Each row below holds a small network's activations on one record, seen along a few directions.
After each row come some of the record's fields: BAB, TOSEG, PEFU, VUR, VIN, GEVO, DAKO, TADI.
Not every record has every field; a missing one is left out.
The largest differences between rows may come from other fields.
In the rows, 500 means zero.
Strong random noise was added to every row along 4 fixed directions; ignore it. To show where, here is one row again and again, with new noise each time:
[584 498 489 287 151 754 472 553 368 667 366 686 386 340 333 326 840]
[595 447 671 450 599 540 307 335 431 570 706 542 329 329 577 552 592]
[591 566 565 519 397 552 509 390 448 501 559 389 455 549 450 483 466]
[542 456 555 706 491 536 842 657 625 457 409 446 530 597 569 717 412]
[566 510 563 554 442 560 565 464 481 517 526 474 422 492 490 551 506]
[619 450 622 505 432 593 658 601 573 511 463 435 587 559 558 596 526]

[651 538 613 407 516 483 510 536 468 517 580 317 678 595 559 509 468]
VUR is nire, VIN is dod, GEVO is bugi, DAKO is vitet, TADI is zoze
[483 678 417 632 469 385 501 371 410 434 635 345 340 514 395 513 360]
VUR is nire, VIN is govor, GEVO is fozat, DAKO is vitet, TADI is gaku
[541 356 641 525 544 542 487 491 533 537 668 569 303 273 560 628 614]
BAB is mut, TOSEG is nok, PEFU is zot, VUR is nire, VIN is ruke, GEVO is fozat, DAKO is vitet, TADI is mizen
[552 403 593 418 546 478 502 584 547 510 551 463 554 475 616 603 559]
VUR is nire, VIN is dod, GEVO is bugi, DAKO is vitet, TADI is mizen
[410 438 495 466 419 560 499 460 598 416 392 438 539 548 494 480 527]
VUR is nire, VIN is ruke, GEVO is fozat, DAKO is muk, TADI is mizen
[504 612 541 498 384 366 553 529 503 442 581 249 610 697 465 462 414]
BAB is mut, TOSEG is nok, PEFU is kino, VUR is golob, VIN is govor, GEVO is fozat, DAKO is muk, TADI is mizen
[407 622 467 622 606 338 474 447 390 445 608 411 488 575 496 519 410]
VUR is golob, VIN is govor, GEVO is fozat, DAKO is muk, TADI is mizen
[629 514 498 539 241 794 698 457 598 555 330 498 515 545 406 524 429]
BAB is zoda, TOSEG is pivid, PEFU is kino, VUR is nire, VIN is mel, GEVO is fozat, DAKO is vitet, TADI is dat
[561 226 712 396 675 622 533 742 613 567 483 669 559 298 742 720 735]
VUR is nire, VIN is ruke, GEVO is fozat, DAKO is vitet, TADI is mizen
[514 268 610 535 810 479 466 624 542 559 515 677 513 304 749 681 595]
VUR is nire, VIN is govor, GEVO is fozat, DAKO is vitet, TADI is mizen
[472 444 486 521 467 384 667 608 663 401 434 304 664 714 542 585 387]
VUR is golob, VIN is dod, GEVO is bugi, DAKO is vitet, TADI is mizen
[634 449 667 394 714 507 195 411 421 572 630 584 510 373 650 488 567]
BAB is zoda, TOSEG is pivid, PEFU is kino, VUR is nire, VIN is dod, GEVO is fozat, DAKO is vitet, TADI is gaku
[672 556 553 387 424 619 439 424 374 558 586 477 524 444 467 446 501]
VUR is nire, VIN is mel, GEVO is bugi, DAKO is vitet, TADI is gaku
[317 535 320 673 495 447 599 401 595 367 306 524 349 641 436 449 340]
BAB is zoda, TOSEG is pivid, PEFU is kino, VUR is golob, VIN is govor, GEVO is bugi, DAKO is muk, TADI is gaku
[431 550 484 849 768 391 565 357 505 408 673 468 291 429 534 749 254]
VUR is nire, VIN is ruke, GEVO is fozat, DAKO is vitet, TADI is dat
[356 509 434 589 620 347 555 691 551 437 424 545 561 546 514 553 506]
VUR is golob, VIN is ruke, GEVO is fozat, DAKO is muk, TADI is gaku
[348 476 343 410 430 489 510 614 523 493 271 685 474 489 413 383 671]
VUR is golob, VIN is govor, GEVO is bugi, DAKO is muk, TADI is gaku
[515 415 546 292 401 670 433 520 554 548 282 633 572 424 496 388 623]
VUR is nire, VIN is mel, GEVO is fozat, DAKO is muk, TADI is vada
[491 563 419 590 457 542 566 518 457 494 478 575 451 432 433 539 498]
VUR is nire, VIN is mel, GEVO is fozat, DAKO is vitet, TADI is gaku
[676 422 680 217 474 535 336 458 588 515 660 294 780 577 613 459 492]
VUR is golob, VIN is mel, GEVO is bugi, DAKO is vitet, TADI is naruz
[533 659 553 606 565 350 574 424 600 354 600 149 689 757 514 577 247]
VUR is nire, VIN is govor, GEVO is fozat, DAKO is muk, TADI is dat
[395 337 495 523 552 532 521 461 622 456 532 592 345 404 564 653 544]
VUR is golob, VIN is ruke, GEVO is bugi, DAKO is vitet, TADI is mizen
[469 544 455 398 396 461 475 642 398 570 429 472 624 545 413 362 594]
VUR is golob, VIN is ruke, GEVO is fozat, DAKO is muk, TADI is mizen
[569 443 544 575 618 488 532 555 488 545 497 516 562 478 581 562 481]
BAB is zoda, TOSEG is donuv, VUR is nire, VIN is govor, GEVO is fozat, DAKO is vitet, TADI is mizen
[526 598 448 601 431 617 458 397 342 587 552 603 361 445 414 486 426]
BAB is zoda, TOSEG is pivid, PEFU is kino, VUR is golob, VIN is mel, GEVO is fozat, DAKO is vitet, TADI is naruz
[720 346 712 296 500 615 384 420 647 481 638 327 649 594 672 561 483]
BAB is zoda, TOSEG is pivid, PEFU is kino, VUR is golob, VIN is govor, GEVO is bugi, DAKO is vitet, TADI is mizen
[385 557 391 788 697 382 576 425 499 466 490 637 298 447 512 599 374]
BAB is zoda, TOSEG is donuv, PEFU is kino, VUR is nire, VIN is govor, GEVO is bugi, DAKO is muk, TADI is dat
[512 401 460 311 292 610 665 797 537 589 311 613 570 479 446 486 765]
VUR is golob, VIN is govor, GEVO is bugi, DAKO is vitet, TADI is mizen
[498 468 463 427 522 520 332 484 340 590 472 639 453 345 515 395 629]
VUR is nire, VIN is dod, GEVO is fozat, DAKO is vitet, TADI is mizen
[359 614 391 593 528 338 568 491 540 394 523 405 472 632 446 522 420]
VUR is golob, VIN is dod, GEVO is bugi, DAKO is muk, TADI is gaku
[716 391 686 419 633 606 414 590 485 620 585 573 553 377 682 631 600]
BAB is zoda, TOSEG is pivid, PEFU is kino, VUR is nire, VIN is dod, GEVO is fozat, DAKO is vitet, TADI is zoze
[638 572 621 358 237 448 328 222 490 463 762 217 407 543 366 441 480]
BAB is mut, TOSEG is nok, PEFU is zot, VUR is nire, VIN is dod, GEVO is fozat, DAKO is vitet, TADI is mizen
[600 348 651 336 403 546 519 472 724 453 538 364 650 621 565 557 552]
BAB is zoda, TOSEG is nok, PEFU is kino, VUR is golob, VIN is govor, GEVO is bugi, DAKO is vitet, TADI is mizen
[480 520 518 435 548 536 325 391 440 515 607 561 406 439 464 403 572]
BAB is zoda, TOSEG is nok, PEFU is kino, VUR is golob, VIN is ruke, GEVO is bugi, DAKO is muk, TADI is gaku
[781 425 715 387 598 709 485 549 490 587 484 556 774 489 665 490 481]
BAB is zoda, TOSEG is donuv, PEFU is kino, VUR is nire, VIN is mel, GEVO is bugi, DAKO is vitet, TADI is dat
[358 600 453 601 546 291 486 457 443 442 586 377 412 576 477 528 403]
VUR is golob, VIN is dod, GEVO is fozat, DAKO is muk, TADI is mizen
[642 514 590 486 567 577 553 490 490 524 510 453 690 563 555 545 420]
VUR is nire, VIN is mel, GEVO is bugi, DAKO is vitet, TADI is gaku
[583 511 589 439 598 410 420 402 562 413 535 313 679 665 562 504 368]
VUR is nire, VIN is govor, GEVO is bugi, DAKO is vitet, TADI is gaku
[374 342 571 452 641 458 420 390 682 395 541 447 477 534 616 585 491]
VUR is golob, VIN is ruke, GEVO is bugi, DAKO is muk, TADI is mizen
[438 545 403 537 501 473 454 400 383 443 445 510 481 571 457 395 436]
VUR is golob, VIN is dod, GEVO is bugi, DAKO is vitet, TADI is mizen
[443 525 509 538 686 463 373 493 334 573 598 655 451 350 566 506 539]
VUR is golob, VIN is mel, GEVO is fozat, DAKO is muk, TADI is gim

Which values does each new row have?
[488 334 531 500 597 471 583 654 613 503 439 549 562 463 644 640 552]
VUR is nire, VIN is dod, GEVO is bugi, DAKO is vitet, TADI is mizen
[331 479 388 573 636 466 459 476 477 472 480 650 364 410 492 495 537]
VUR is golob, VIN is ruke, GEVO is bugi, DAKO is muk, TADI is gaku
[548 540 545 507 475 483 496 574 445 535 539 472 511 551 540 548 505]
BAB is zoda, TOSEG is pivid, PEFU is kino, VUR is golob, VIN is dod, GEVO is fozat, DAKO is vitet, TADI is mizen
[446 406 485 626 710 442 515 583 514 537 487 662 379 325 554 646 522]
VUR is nire, VIN is ruke, GEVO is fozat, DAKO is vitet, TADI is gaku
[583 477 553 494 540 672 499 430 458 568 438 529 574 422 560 430 427]
VUR is nire, VIN is mel, GEVO is fozat, DAKO is muk, TADI is dat
[503 477 497 360 324 525 692 789 606 536 395 530 586 530 477 480 703]
BAB is mut, TOSEG is nok, PEFU is kino, VUR is golob, VIN is govor, GEVO is bugi, DAKO is muk, TADI is gaku
[428 644 329 593 390 467 551 452 347 498 342 447 510 599 339 320 421]
VUR is nire, VIN is govor, GEVO is fozat, DAKO is muk, TADI is mizen
[433 621 452 409 421 360 465 654 479 451 461 398 650 631 405 388 548]
VUR is golob, VIN is ruke, GEVO is fozat, DAKO is muk, TADI is gaku
[591 531 514 373 254 493 623 723 505 507 445 356 704 648 449 513 561]
VUR is golob, VIN is dod, GEVO is fozat, DAKO is vitet, TADI is mizen
[307 552 338 670 522 339 678 653 563 393 262 519 546 660 467 526 398]
VUR is golob, VIN is dod, GEVO is fozat, DAKO is muk, TADI is gaku
[474 252 554 351 503 569 623 749 757 467 292 607 632 510 597 607 654]
VUR is golob, VIN is ruke, GEVO is bugi, DAKO is vitet, TADI is gaku
[426 367 407 585 498 666 404 413 445 640 431 810 109 192 443 519 647]
BAB is zoda, TOSEG is pivid, PEFU is kino, VUR is nire, VIN is ruke, GEVO is fozat, DAKO is vitet, TADI is mizen
[470 426 561 280 596 470 336 564 501 574 598 614 430 332 575 485 749]
VUR is golob, VIN is govor, GEVO is bugi, DAKO is muk, TADI is gaku
[480 557 423 578 489 496 608 595 503 440 318 400 676 650 454 420 368]
VUR is nire, VIN is ruke, GEVO is fozat, DAKO is muk, TADI is gaku
[422 535 463 731 700 418 602 592 527 422 392 502 542 633 551 556 305]
BAB is zoda, TOSEG is pivid, PEFU is kino, VUR is golob, VIN is ruke, GEVO is fozat, DAKO is muk, TADI is gaku
[435 480 354 708 376 673 751 498 529 529 364 656 248 463 428 586 377]
BAB is zoda, TOSEG is pivid, PEFU is kino, VUR is golob, VIN is mel, GEVO is bugi, DAKO is vitet, TADI is naruz
[466 572 503 353 609 360 205 287 486 367 592 329 619 654 524 308 412]
VUR is golob, VIN is govor, GEVO is bugi, DAKO is muk, TADI is gaku
[461 378 483 473 409 534 563 505 594 463 516 509 355 456 465 608 543]
VUR is golob, VIN is ruke, GEVO is bugi, DAKO is vitet, TADI is mizen
[379 438 466 762 662 391 574 388 594 374 540 481 364 492 601 729 337]
VUR is nire, VIN is dod, GEVO is fozat, DAKO is vitet, TADI is mizen
[292 342 427 309 461 566 257 342 485 586 475 829 124 189 439 427 854]
VUR is golob, VIN is govor, GEVO is bugi, DAKO is muk, TADI is mizen
